A small network was shown many inputs. Here are its activations along a few directions, one row for each input.
In each table, some parts of the input vary, and every possible input appears once, in random order.
Descriptions start from the smaller parts, as in this example, which fits no table here: one of 2 separate values, together with either a single point or one of 11 places along a line or (one of 6 places along a line, together with one of 8 places around a ring).
Shared parts are said once, and a part with two or three values counts as separate values.
(in the rows, 128 means zero)

Table:
R1: [127 103 104 119 153 110  68 152 107 165 103 116]
R2: [106 108 150  85 189 149 117 134 127 144 122  96]
R3: [148  95 104  91 169 116 133 152 104 122 157 116]
R4: [127 153 123 189  79 135 101 130 138 135  95 152]
R5: [104 156 169 156 115 174 152 112 162 113 116 132]
R6: [162 143 129 148  98 129 193 128 152  67 140 125]
R7: [105 107 131 104 177 140  87 140 114 163 112 117]
R8: [135  95 102 105 160 115 100 156  95 147 136 132]
R9: [149 146 122 163  93 142 169 130 139  93 149 154]
R10: [ 99 165 151  76  73  40 130  32 131 169 154 110]
R11: [163  92 111  77 170 105 157 147 117  97 147  88]
R12: [104 156 150 175 102 166 121 117 147 132 105 154]
R13: [137 145 121 176  84 142 135 134 129 118 128 170]
Q: What do these inputs look like to the network?
A: either a single point or (one of 2 separate values, together with one of 6 places along a line)
Q: Which other rows does R5 become when the choice among 2 separate values takes its other values? List them by row number.
A: R2

Table:
R14: [167 139 116 199 101 179 176 171 149  63 130 157]
R15: [ 88 206 179 143  34  95 162  21 172 136 134 134]
R16: [124 162 129 213  67 158 108 132 142 129  93 174]
R17: [ 88 134 159  30 138  50 108  51 121 188 147  74]
R18: [114  74 121 106 234 185  78 195 106 151  99 113]
R19: [105 112 118  65 145  63  75 101  96 193 139 108]
R20: [117 143 148 220 122 233 129 173 155 100  88 169]
R21: [163  65  89  85 214 134 122 191  97 112 142  99]
R22: [117  87 103  96 180 109  55 157  93 180 106 114]
R23: [172 151 128 156  79 131 226 124 156  46 160 142]
R24: [110 186 142 180  34 111 130  73 146 142 125 170]
R25: [170  76 103  43 188  88 169 146 102  95 173  82]
Q: The inputs of R19 and R25 match in every part but one. If R24 is changed in the same way as R19 into R25, which row does it become?
A: R23
Q: What do these inputs look like to the network?
A: one of 2 separate values, together with one of 6 places along a line
Q: Which other rows does R17 become when the choice among 2 separate values takes its other values? List them by row number.
A: R15

Table:
R26: [128 172 125 184  43 101 125 105 149 129 115 150]
R27: [163 117 121 237 120 238 161 219 143  52  82 190]
R28: [136  98 105  72 151  64  82 135  97 172 121  99]
R29: [139  94 123  37 180  88 180 121 113 109 183  98]
R30: [169  53  75 131 252 200  98 251 101 106 128 108]
R31: [148 170 154 140  70 134 224  91 156  72 182 142]
R32: [152  96 103  59 163  65 128 119 103 129 139  84]
R33: [ 92  97 122  78 165 112  57 121  84 203 135 136]
R34: [152 167 129 168  50 106 170  88 156  85 137 133]
R35: [ 86 180 143 188  69 145 102  91 131 167 126 191]
R36: [ 86 185 175 174  86 162 127  81 181 139  89 131]
R37: [ 85 107 162  68 187 121  81 115 121 172  99  74]
Q: The inputs of R35 and R33 match in every part but one. If R36 is changed in the same way as R35 into R33, which row does it become?
A: R37
Q: What do these inputs look like to the network?
A: one of 2 separate values, together with either a single point or one of 5 places along a line
